Each row below holds a small network's activations on one input, seen along a few directions.
In each table, some parts of the input vary, and every possible input appears once, in random order.
Descriptions start from the smaller parts, as in this example, which fits no table here: one of 3 separate values, together with either a single point or one of 11 places along a line or (one of 5 places around a ring, together with one of 6 places along a line).
Shared parts are said once, and a part with two or three values counts as separate values.

Other details of the inputs vary at random and push rows far along three fixed directions, the same in every table; ignore that.

Table:
r1: -10; 107; -14; 30; -22; -12; -23; -56; -10; -17; -13
r2: -16; -19; -33; 1; -1; 0; 70; 15; -37; -40; -32
r3: 5; 19; 21; -35; 6; -21; -5; 5; 19; 35; -13
r4: 11; -37; -11; 26; 29; 4; 14; 24; -4; -25; -5
r5: 9; -8; 6; -30; 24; 36; -44; 6; 36; 57; -18
r6: -12; -28; -7; 14; 0; -9; -20; -18; 0; -19; 23
r7: -37; -37; 3; 4; -14; -2; 10; 27; -2; 5; 3
r8: 28; -7; 0; -37; 2; -46; 38; 40; -54; -4; 14
r9: -17; 77; -40; -7; -23; -32; 38; -59; -45; -44; -7
r10: -24; 51; -20; 37; 3; 5; -15; -54; -3; -38; -22
r11: -3; -24; 17; 1; 35; 22; -32; 1; 51; 23; -31
r12: -20; -15; -12; -19; 3; -10; 59; 38; -54; -6; -17
r13: -41; 4; -18; 22; -19; -5; 53; 5; -57; -38; -29
r14: -29; -13; 23; 34; 10; 30; -36; 7; 41; 12; -40
r15: -47; -12; 28; 11; 22; 23; -51; 7; 29; 9; -22
r16: 15; 47; 29; -30; -3; 9; 55; -5; -26; -11; 10
r17: 60; 89; -42; -7; -29; 8; -40; -50; -22; 21; 13
r18: 7; -50; -15; 21; 0; -6; 18; 14; 14; -19; 10
r19: -27; -11; 71; 14; 21; 50; -18; -12; 39; -1; -7
r20: -24; -55; 2; -3; 11; -13; 15; 6; 16; -6; 5
r21: 52; 59; -31; -40; -23; -12; -40; -27; 7; 36; 43
r22: -31; -4; -6; -16; -1; -15; 23; -25; 0; -20; -21
r23: -9; 42; -7; 43; -17; -22; -7; -22; -28; -44; 3
r24: -15; 6; -4; 58; -22; -12; -13; -15; 13; -26; 10
r25: -33; -31; 33; 22; 12; 2; -55; -4; 32; 12; 1
r26: 54; -8; 41; -42; -12; -2; 42; 28; -1; 23; 51
r27: 54; 51; 1; -38; -40; 7; 29; -40; -5; 0; 58
r28: -15; -13; 24; 38; 39; 15; -62; 16; -1; -6; 7
r29: 58; 45; 15; -66; -28; 16; 23; -26; 25; 34; 43
r30: -11; -29; -15; 5; 24; 21; 22; 16; -20; -5; -30
r31: -37; 47; -16; 22; 7; 6; -25; -58; -18; -35; -11
r32: -37; -41; -31; -14; -31; -5; 51; 6; -27; -26; 3
r33: 24; 75; -7; -44; -23; 14; 69; -41; -39; -27; 17
r34: -12; -25; -14; 19; -16; -13; 48; 32; -63; -36; -3
r35: 35; -20; -17; -20; -37; -34; 55; 42; -22; 7; 15
r36: 34; -2; -16; -68; -4; -9; -7; 16; 19; 46; 20
r37: -5; 1; 3; 39; -18; -22; -13; -13; 8; -17; 17
r38: 32; -40; -12; -16; -2; -23; 28; 21; 3; 2; 18
r39: 3; -56; 1; -11; 7; -7; 17; 26; 28; 5; -5
r40: -21; 21; -30; 2; -33; 8; 21; -33; 2; -25; -34
r41: -14; -13; 17; 1; 0; -24; -5; 4; 20; 15; 8
r42: -39; -8; -5; -6; -24; -17; 10; 12; -9; -13; 12
r43: -46; 16; 19; 39; 37; 25; -58; -6; 6; -6; -16
r44: -7; -39; 10; 34; 28; 4; -47; -13; 31; -2; 22
r45: 66; 25; -15; -46; 30; 0; 14; 23; 17; 50; -17
r46: 12; 8; 3; -44; 13; -45; 63; 33; -38; 10; -10
r47: -46; 30; -38; -2; -10; -7; 34; -25; -52; -59; -11
r48: -27; 3; 7; 46; -13; -25; -21; -27; -1; -22; 23
r49: -14; -4; 22; 47; 36; 30; -35; 15; 19; 10; -34
r50: 33; -22; 16; -36; -2; -26; 13; 46; 29; 47; 4
r51: -30; -45; -5; -38; 18; 10; 19; 27; 3; -1; -19
r52: -22; -26; -17; 17; -18; 21; -8; -16; 10; -3; -5
r53: 48; 4; 27; -26; 21; 18; 28; 4; -10; -11; 35
r54: -13; -34; 16; -32; 9; 8; 8; 45; 3; 35; -24
r55: 37; -39; -12; -33; -6; 2; 19; 30; 26; 40; -4
r56: -36; -6; 2; 34; -25; -27; -12; -20; -20; -40; 21
r57: -14; -33; 15; 26; 28; -29; 19; 28; -28; -30; 6
r58: -11; -43; 14; -14; 1; 12; 16; 38; 2; 24; -36
r59: 39; 74; 15; -65; -26; 27; 15; -49; 16; 18; 13
r60: 7; -35; -9; -29; 42; 20; 16; 37; -14; 27; -18
r61: 44; 52; 0; -43; -18; -16; 5; 9; 30; 50; -21
r62: -48; 3; -3; 3; -3; -28; 40; 1; -54; -45; -18
r63: -25; 21; -30; -5; -35; 15; 13; -38; -12; -18; -27
r64: 1; -51; 6; 1; 2; -5; 4; 40; -9; 23; 21
r65: -18; -16; 12; 67; -5; 21; -59; -13; 17; 3; 9
r66: -46; -26; -25; -10; -33; -27; 39; -18; -25; -49; 5
r67: 69; 8; -5; -53; 30; -16; -15; 18; -11; 39; 21
r68: -17; -44; -11; 8; 30; 2; 6; 26; -30; -37; 7
r69: -8; 58; -23; 18; -61; -9; -5; -35; 8; -4; 2
r70: 78; 61; -4; -9; 24; 1; -65; -22; 29; 44; 15
r71: -16; 23; -11; 56; 18; 36; -73; -42; -5; -18; 9
r72: 2; -25; 11; 6; 30; 29; -28; 4; 57; 22; -36
r73: 77; 17; -23; -30; 9; -4; 3; 22; -6; 30; 6
r74: -42; 41; 6; -3; -27; -15; -14; -35; -7; -18; -17
r75: 0; -46; 0; 44; 10; 31; -50; -7; 24; 8; 8
r76: 0; -33; 26; -22; 17; -11; 19; 43; 23; 25; -30
r77: 45; 65; 32; -14; -11; 12; 10; -17; -22; -4; 40
r78: 11; 29; 34; -25; -35; 11; 32; -15; 6; 8; 34
r79: -8; -8; -25; 46; -22; 10; -16; -28; 8; -32; 10
r80: -9; -26; -1; 4; -22; -21; 36; 25; 14; -2; -9
r81: 3; -1; 1; 44; 2; 3; -10; 10; -16; -21; -7
r82: -14; -1; 22; 49; 41; 22; -32; 10; 28; 4; -32
r83: -37; 49; -1; 15; -3; 18; -70; -70; 26; -9; -18
r84: -14; -29; -17; 21; -6; 11; -20; -10; -4; -11; 21
r85: 48; 53; 8; -17; -5; -7; -78; -9; 29; 61; 39
r86: -1; -35; 8; 16; 23; 4; -5; 37; -29; 4; 3
r87: 35; -17; 4; -6; 14; 15; -34; 7; 65; 50; -3
r88: 28; -27; 9; 12; 21; -15; 19; 49; -9; 0; -5
r89: 20; -26; 16; 21; 59; 7; -46; 5; 17; 11; 9
r90: -27; -40; 2; 13; -20; 2; 16; 25; 0; 6; -7
Each input here is: one of 2 separate values, together with one of 5 places around a ring, together with either a single point or one of 8 places around a ring.
Q: The inputs of r26 and r27 match in every part but the choice among 2 separate values. If r58 is changed in the same way as r26 into r27, which row does it become?
A: r63
Q: The inputs of r54 and r5 match in every part but the choice among 2 separate values. If r80 is changed in the same way as r54 into r5, which row does it become?
A: r87
Q: The inputs of r70 and r23 match in every part but the choice among 2 separate values. If r68 is changed in the same way as r70 into r23, which row does it become?
A: r28
Q: List by row number the other rows that have the choice among 2 separate values and the place on the ring of 5 in common with r33.
A: r2, r9, r10, r30, r31, r45, r47, r60
Q: Which other rows does r20 become when the place on the ring of 8 takes its other values? List them by row number.
A: r32, r36, r39, r52, r55, r66, r87
Q: List by row number the other rows that have the choice among 2 separate values and the place on the ring of 5 in common with r50.
A: r7, r25, r41, r42, r69, r78, r80, r90

Table:
r91: 37; 51; -20; -35; -14; -5; -14; -17; 4; 36; -2
r92: -27; -29; 15; 30; 21; 30; -14; -4; 21; -17; -16
r93: -28; -20; 17; 21; 14; 20; -8; -10; 13; -13; -12
r94: -10; 7; -20; 7; -13; -20; 19; -1; -28; -27; -1
r95: -26; 2; -18; 2; -15; -12; 19; -6; -16; -21; -16
r96: 7; -56; 13; 8; 9; 0; -10; 27; 22; 13; 19
r97: 6; -40; 18; 8; 30; 0; -7; 36; 6; 13; -1
r98: -4; 5; -11; 8; -9; -1; 24; -9; -20; -33; 7
r99: 1; 53; 7; 57; 12; 39; -98; -59; 32; 7; 7
r100: 29; 37; -14; -28; -37; -9; -17; -22; 26; 36; 18
r101: 16; -42; 8; 2; 33; 6; -11; 33; 5; 18; -2
r102: 33; 18; 5; -55; -3; -11; 22; 17; 0; 35; 5
r103: -16; 13; -2; 15; -18; -12; 14; -9; -24; -28; 4
r104: 3; -35; 7; -10; 26; 18; 2; 26; 14; 19; -12
r105: 28; 9; 10; -47; 2; -10; 10; 23; 7; 39; -4
r106: -27; 10; -12; 3; -20; -15; 29; -6; -18; -21; -13
r107: -14; 6; 3; 8; -8; -6; 17; -6; -21; -29; 11
r108: -7; 10; -6; 5; -12; -9; 25; -14; -23; -29; 8
Q: The inputs of r106 and r97 match in every part but one. If r92 is changed in the same way as r106 into r97, which row does it become?
A: r98
Q: What is each input in this table made of?
A: one of 2 separate values, together with either a single point or one of 8 places around a ring

Table:
r109: 12; 25; -7; -20; -7; -41; 38; 22; -49; 0; -19
r110: 0; -43; 3; -36; 13; 24; -35; 1; 49; 57; -18
r111: 49; -29; 25; -30; 48; -19; 3; 61; -12; 53; -5
r112: 2; 17; -34; -12; -15; -10; 54; -5; -66; -31; -6
r113: 12; 114; -42; -36; -52; -15; -14; -36; -6; 20; -5
r114: 51; 36; 57; -104; 24; 24; 30; 22; 21; 71; 5
r115: 0; 57; 5; 55; -57; -17; -40; -52; 5; -9; 44
r116: -58; -75; -20; -14; -7; 2; 52; 29; -4; -21; -33
r117: 46; 92; -37; -58; -38; -24; 19; 0; -29; 33; -9
r118: -54; -21; 5; 103; -33; 24; -17; -49; 15; -62; 16
r119: 21; 74; -3; 22; 5; -24; -46; -36; -16; 3; 23
r120: 10; -11; -22; -41; -7; -31; 82; 46; -73; -13; -18
r121: -1; -30; 42; 56; 29; 3; -79; 1; 37; -2; 29
r122: -47; -99; 25; -12; 20; -13; -1; 35; 32; 26; -24
r123: 21; -40; -19; -19; 9; -12; 45; 25; -35; -33; 25
r124: 32; 19; 24; 49; 72; 41; -111; -27; 58; 39; 2
r125: -18; -39; -11; -24; -3; 5; 2; -11; 41; 29; -26
r126: -50; -73; 7; 21; 30; 18; -11; 19; 53; 8; -42
r127: 79; -22; -8; -52; -20; -28; 51; 40; 6; 32; 39
r128: -9; -14; 11; 33; 42; 37; -41; 2; 2; 5; -32
r129: -37; 18; -35; -32; -45; -22; 35; -8; -19; -9; -11
r130: 111; 59; -10; -59; -43; -6; -11; -3; 15; 84; 55
r131: -13; -76; 43; 51; 19; -5; -26; 35; 23; -8; 30
r132: -66; 24; -12; 61; -4; 42; -61; -47; 32; -28; -37
r133: 52; 109; -33; -22; -61; -28; -26; -55; -22; -6; 58
r134: 77; 18; -9; -70; 20; -3; 14; 47; 25; 78; -31
r135: 1; -45; 13; -6; 45; 25; -21; 43; 60; 45; -42
r136: -86; -68; -15; 60; 12; -13; 65; 16; -79; -111; 2
r137: -2; 52; -21; 6; -10; 21; -24; -21; 1; 2; -29
r138: -38; -20; 48; -26; 18; 37; 72; -4; 13; -27; -31
r139: -24; 12; -12; 44; -50; -9; 1; -31; -25; -56; 43
r140: 4; 33; -3; 21; 17; 11; -32; -17; -26; 3; -1
r141: -45; 45; 71; 11; 15; 35; -24; -45; 33; -10; -14
r142: -94; 20; -29; 30; -56; -35; 28; -38; -21; -63; -24
r143: 27; -82; 18; 7; 33; 4; 7; 41; 27; -3; 17
r144: 3; -51; -13; -17; 8; -26; 58; 41; -53; -40; 32
r145: -11; -18; 30; 89; 19; 57; -112; -38; 60; -4; 30
r146: -17; 3; -15; 24; 8; 4; 24; -10; -24; -32; -38
r147: -4; -38; -7; 16; 33; 4; 35; 20; -24; -20; -24
r148: 61; 19; 21; 3; -12; 15; -58; 0; 35; 64; 49
r149: 34; -66; 24; 7; 42; 27; -41; 34; 33; 16; 28
r150: 16; -52; 67; -74; 52; 56; 47; 47; 30; 38; -22
r151: -17; 7; -31; -37; -40; -63; 105; 43; -68; -35; -28
r152: 25; 82; -33; -15; -49; -59; 23; -39; -52; -34; 44
r153: -37; 74; -13; 31; -28; -11; -45; -41; 18; -8; -23
r154: -7; -73; -9; 15; 24; -14; 55; 28; -22; -55; 11
r155: 72; 33; -9; -35; 32; 5; -28; 4; -3; 46; 19
r156: -84; 40; -25; 35; -50; 9; -44; -89; 5; -33; -10
Q: What is each input in this table made of?
A: one of 4 places along a line, together with either a single point or one of 11 places along a line
Q: The inputs of r113 and r153 match in every part but the place on the line of 4. If r114 is changed in the same way as r113 into r153, which row does it become?
A: r141
Q: A walk changes only the place on the line of 4. It starts at r154 and steps to r123. List the rest of the walk in order.
A: r144, r152
Q: Which other rows does r126 become when the place on the line of 11 takes its other values? List them by row number.
A: r118, r124, r125, r127, r134, r135, r143, r146, r147, r154
Q: Which other rows does r128 become when the place on the line of 11 takes its other values? List them by row number.
A: r110, r112, r116, r123, r130, r132, r137, r145, r149, r155
